A small network was shown many inputs. Here are its activations along a few directions, one row for each input.
In each table, some parts of the input vary, and every possible input appears once, in random order.
Descriptions start from the smaller parts, as in this example, which fits no table here: one of 6 places along a line, together with either a single point or one of 9 places along a line or (one of 3 separate values, together with one of 5 places around a ring).
Shared parts are said once, and a part with two or three values counts as separate values.

A family of inputs:
row 1: [  2 -15  15  19 -23  13  21  -2   5  31 -15  -8  18   7  15  -3  20  17
  -1   2]
row 2: [ 20   7  15  27 -26   4  -3 -22 -17  24  -5   0  21  23  14 -31 -21  17
  -5  15]
row 3: [  1   0 -29 -27  35   1  10   5 -28 -77  13  -2 -62 -30  -2   6 -25 -15
  35 -16]
row 4: [-22 -25  25  23 -27 -19   1  -7  37  22 -15 -16   8   0  17  31  20   7
  -3  -1]
row 5: [-12 -16  28  42 -18 -23 -16 -12  34  20  -5   3  19   2  16  15  -9   0
  -3  17]
row 6: [  4  -3  11   8 -41   5  14 -18 -12  31 -16 -19  16  19  12 -13   5  27
  -3  -6]
row 7: [ -9  -3 -60 -30  38  18 -21  18 -21 -88  31   4 -48   2 -42   0  -9 -23
   9 -38]
row 8: [-13 -12  31  29 -14  -3   1 -12  13  28 -12  -1  23   6   6  -8 -10   2
   2  18]
row 9: [ -1  19 -58 -50  37  14 -32  32  -4 -36  26  22  -4  13 -55   0  10 -23
 -29 -24]
row 10: [-16 -12  26  15 -16   7  21 -13  22  26 -28 -16   5   1  16   7  27  10
   8   2]
row 11: [ 17  31 -11 -40  32 -14  20   9 -20 -17   8   5 -32 -47  13   8 -10 -13
  19   4]
row 12: [ 11  40 -24 -53  35  -8  -6  24  -7   5  19  22   5 -13 -19   1  12 -17
 -23   1]
row 13: [ 18 -10  31  36 -12   5  -8  -1  -3  30   0   7  29  15  10 -13 -12  12
  -6  25]
What is each input in this table made of?
Answer: either one of 5 places around a ring or (one of 2 separate values, together with one of 4 places along a line)
Change only the choice among 2 separate values in row 6. List by row number the other rows that result.
Answer: row 2
Which other rows belong to the same alternative as row 9? List them by row number.
Answer: row 3, row 7, row 11, row 12

A family of inputs:
row 14: [ -8  -7  51  37  -9  -2  36 -10  -6  32 -18  -8   3 -22  49  -4 -11  13
  28  26]
row 15: [  6  -7 -39 -28  10  28  -1  18 -27  -6   9  18  21  20 -19 -27  -6 -10
 -21 -13]
row 16: [ 30  48 -18 -32  30 -24  -5  13 -10 -13  19  34  -8 -21   5  16   8 -21
  -9  10]
row 17: [-15 -12 -18 -12  -9   5 -14  -4  -6 -55  -3 -15 -11  25 -17   4 -17  17
  11 -20]
row 18: [ 17 -20  25  49 -37 -10 -22 -10  13  24  13   0  32  16   9 -11 -10  16
 -20  17]
row 19: [ 23  14  -9 -26  27  -7  28  19 -18 -30  12   5 -39 -54  31  25   8  -4
  24   1]
row 20: [ -8  -4  -8  11  16  -2 -39   8  -5 -46   8  21   1  36 -22   2 -17 -11
  -7  -9]
row 21: [-19 -11  20  20 -36 -18   1 -27  34  40 -35  -9   9  -4  20  12  16  18
   0  -3]
row 22: [-24  -2 -29 -13  21   9 -12  25   8  -5  12  -6   8  23 -46   3  43  -5
 -21 -23]
row 23: [ -5  10  33   7 -28 -14  27 -30  -1  38 -22 -17  31  -5  28 -11 -12  26
  11  18]
row 24: [ 12  29 -10 -50  23  22  -2  18 -17   9   4  15   8  -8 -33 -12  -3   0
 -20   1]
row 25: [ 17 -13  15  31 -34  11  -7   8  -7  46   1  -9  31  45  -8 -16  16  38
 -22   8]
row 26: [-10  -2  25  33 -20 -17 -19   1  49  47 -14  10  25   5  10   9  11  -9
 -14  22]
row 27: [  5  16  38  30  -6 -15   1 -13  13  50   2  14  42  -6  22 -21 -12   1
  -9  28]
row 28: [ 39  44 -30 -54  23  14   7  23 -12   3  14  18   0 -17  -6   1  34   0
 -25   2]
row 29: [-36  -1 -26 -10  -1 -12  -7  -3  11 -29   4 -29 -21   3 -16  17  19 -19
   0 -35]
row 30: [ -9 -29   3  18  17  11 -11   3 -14 -64  -2 -17 -41   8  -7   2  -2  -3
  28  -3]
row 31: [ -3  11 -38  -8  -6   0   3  -7 -25 -32   0 -17 -16  -3  -3 -14 -21 -13
   3 -23]
row 32: [ -9 -31  36  36 -17   1  24 -14  45  30 -27 -18 -11 -12  30  25   9   2
  29  14]
row 33: [  6  38  -2 -22  31 -16 -18   6 -17  -6   8  26   0 -15 -26   2 -23 -22
   0  12]
row 34: [ 15 -43  35  54 -34  10  20 -21  10  12   0 -27 -14   5  31   7 -12  25
  25  16]
row 35: [  5  14 -29   7  14  -4 -14   2 -19 -28   9  26   5   7 -18 -12 -24 -28
  -9   3]
row 36: [  8  -2   7 -24  32   7  24   0  -8 -18   6  -3 -37 -39  -2  10 -32  -9
  38   2]
row 37: [-27 -37  -9   3  20   7  18  -1  28 -38  11 -16 -37 -11  -7  29   7 -22
  26 -19]
row 38: [  2 -16  17  38 -56  -5  -4 -31   0  26  -7 -18  -1  19  21  -6  -5  36
   1   5]
row 39: [-28  -9 -18  -2  15 -12 -24  14  30 -23  24  10   0   4 -26  10   9 -30
 -17 -10]
row 40: [ 22  43 -27 -46   9 -21  11   5 -17 -16   8  -9 -29 -31  20  13  11  -6
   3 -15]
row 41: [ -2 -25 -11   1  14   8  22   1 -23 -48   0  -3 -37 -14   5 -13 -22 -17
  20   4]
row 42: [  1  -7 -19 -12   8  37 -26  17  -7 -30   5   5   8  40 -33 -11  10   8
 -25 -18]
row 43: [  7   5  28   2  -6  11  12  -4  -9  71 -11  10  56  15  15 -27  13  14
 -14  12]
row 44: [ -5 -19  17   3 -18   7  -7   6  26  64 -25   5  48  20   3   2  35   7
 -24   0]
row 45: [ -6  25 -10 -40   8  -9   0 -11 -18  -6  -3   5 -25 -27 -11  -4 -23   5
  12  -8]
What is each input in this table made of?
Answer: one of 4 places along a line, together with either one of 3 separate values or one of 5 places along a line
The inputs of row 36 and row 24 match in every part but the place on the line of 4. If row 37 is changed in the same way as row 36 into row 24, which row does it become?
Answer: row 22
List by row number the other rows that have the place on the line of 4 in common with row 23.
Answer: row 17, row 21, row 29, row 31, row 38, row 40, row 45
A walk changes only the place on the line of 5. It starts at row 39 and steps to row 20. List the rest of the walk in order.
Answer: row 35, row 33, row 16

A family of inputs:
row 46: [-24 -18 -29 -10  30   1 -22  22  30 -47  14   9 -22  -5 -28  30  16 -28
  -6 -19]
row 47: [-18 -40 -22   8 -10  15   4   1  -7 -53   1 -21 -35   7  -9  12   2   3
  18 -33]
row 48: [ 18  57 -21 -50  15 -16   5  12  -1  33   7  14  14 -23  -1   3  20  -5
 -19   0]
row 49: [-24 -40  44  63 -53   1 -10 -21  45  53 -29 -15  44  37  12   8  19  21
 -15  10]
row 50: [-12   8   2 -30  42 -21  16  13  12 -25   6   7 -35 -45   8  27   6 -27
  16   7]
row 51: [ -2 -10  72  46 -40 -19  17 -25  30  72 -32 -18  32  -2  47  12  15  25
   6  31]
row 52: [ -6  27 -43 -38   5   4 -25  13  14  10   7  15  23  21 -38  -2  25  -9
 -40 -20]
row 53: [ 15  12  12  10   1 -14  10 -21 -33 -17   6  -1 -17 -15  23 -22 -47   2
  26  15]
row 54: [ 22   2 -15  -1   6  32 -21  18 -21   8  16  18  29  40 -32 -29   3   5
 -30   2]
row 55: [ -3 -14   1  -9   1  -5  41  -5 -21 -29  -7 -21 -45 -39  27  12  -9   2
  39  -9]
row 56: [ 39  33  14 -18  17  13  10   9 -35  30   4  15  18  -2   5 -27  -8  11
  -3  25]
row 57: [ -5 -15 -15  30 -14   8 -25 -18 -14 -36   7  -2  -5  26 -14 -23 -41   0
   7  -8]
The inputs of row 55 and row 47 match in every part but one. If row 50 is changed in the same way as row 55 into row 47, which row does it become?
Answer: row 46
What is each input in this table made of?
Answer: one of 2 separate values, together with either a single point or one of 5 places around a ring
Change only the choice among 2 separate values in row 51. List by row number the other rows that result.
Answer: row 49

A family of inputs:
row 58: [ 18  45  15 -33  11 -14  13  -3  -8  49 -10  13  21 -18  10 -15  -4  -4
 -12  28]
row 59: [ 20  15 -31 -22  40  11 -13  23 -29 -40  33  19 -20 -10 -22 -10 -13 -19
   1  -5]
row 60: [  0 -21  58  27 -26 -25  44  -8  25  52 -32 -20   2 -43  60  33  15  15
  23  26]
row 61: [ 11  -1   8  12 -29  17 -12  -9 -15  32  -1  -2  36  49 -11 -31   3  19
 -29   3]
row 62: [-23 -28  12  50 -30  -7 -29   0  62  43  -7   5  46  24  -7  18  27  -9
 -36   5]
row 63: [  2 -18  25  43 -44   1 -14  -6  19  55 -11  -3  53  30   5  -5   5  20
 -23  10]
row 64: [-23 -16 -37 -25  24   2  14   9  -5 -74   8 -17 -64 -34  -9  27   4 -20
  34 -37]
row 65: [ 24  38 -30 -39  31 -10   8  10 -29 -29  20  17 -24 -28   4  -6 -18 -10
   8   0]
row 66: [-11 -54  75  91 -55 -10  32 -51  -4   8 -28 -35  -9   3  64  -9 -36  31
  51  24]
row 67: [  3  11 -17 -18  -4  28 -12   4  -5  12  -7  -3  16  29 -28 -12  22  12
 -17 -16]
row 68: [-10  -1 -31 -28  32   7 -12  14 -14 -60  18   9 -29   2 -28   1 -13 -12
   8 -18]
row 69: [  6  37  -8 -35  22   2 -13  11   1  24   5  16  21   4 -23  -9  11  -9
 -23   6]
row 70: [-18  -6 -39 -24  26   0  -7   5   2 -73  10   0 -48  -9 -16  18  -3 -16
  15 -27]
What is each input in this table made of?
Answer: either one of 2 separate values or one of 5 places along a line or one of 6 places along a line
Which other rows belong to the same alternative as row 67? List them by row number.
Answer: row 58, row 61, row 62, row 63, row 69

A family of inputs:
row 71: [  2  23   2 -16   1  -3   4  -1   5  27  -6   7  18   2  -1  -5  11   4
 -11   6]
row 72: [-12 -18  13  12 -14  -4  12 -11   1  -8 -12 -18 -14  -8  14  10  -4   9
  21  -6]
row 73: [  7  24 -71 -67  62  11  -9  33 -30 -81  36  18 -51 -23 -39   3  -6 -32
   4 -30]
row 74: [-12 -12  -1   6  -9   6  -7   0  13   5  -3  -2   9  18 -10   2  15   1
 -13  -6]
row 75: [ -4  -3  12   5   2  -7  22  -2   3   2  -6  -3 -10 -25  20   9   1   1
  20   5]
row 76: [  0 -15  16  15  -7  -7   9  -8  -7  -6  -7  -8 -11 -14  15   2 -23   2
  20   8]
row 77: [ -1   3   8   2   3  -7 -11   4  16  17   4   9  15   8  -3   4  12  -6
 -19   9]
row 78: [ -2  -8   3  16  -9  -2  -2  -6   0  -1  -2   0   4   0   4  -4 -16   3
   6   3]
row 79: [ 1 -1  8  8 -4 -7  5 -3 11  5 -6 -1  0 -7 14  9  3  2  3  5]
row 80: [  5  -3   5  15   1   2 -18   3   2   7  10   9  15  15  -9  -9  -5  -5
 -14   9]
row 81: [ 16  16   4  -2  -2   6  -8  -1 -12  19   1   6  19  11  -4 -16  -7   8
  -8   9]
row 82: [ -4 -14   4  16 -15   2  -1  -7   4  -2  -2 -14  -5   6   4   5   6   3
   2  -8]
row 83: [  3   8  -4 -10 -10  11   4  -2  -5  17  -7  -3  12  16  -6 -11  13  10
 -12  -5]
What is each input in this table made of?
Answer: either a single point or (one of 3 separate values, together with one of 4 places along a line)
Change only the place on the line of 4 in row 77. List by row number the other rows that result.
Answer: row 71, row 75, row 79
Change only the choice among 3 separate values in row 79. List by row number the other rows that result.
Answer: row 78, row 82
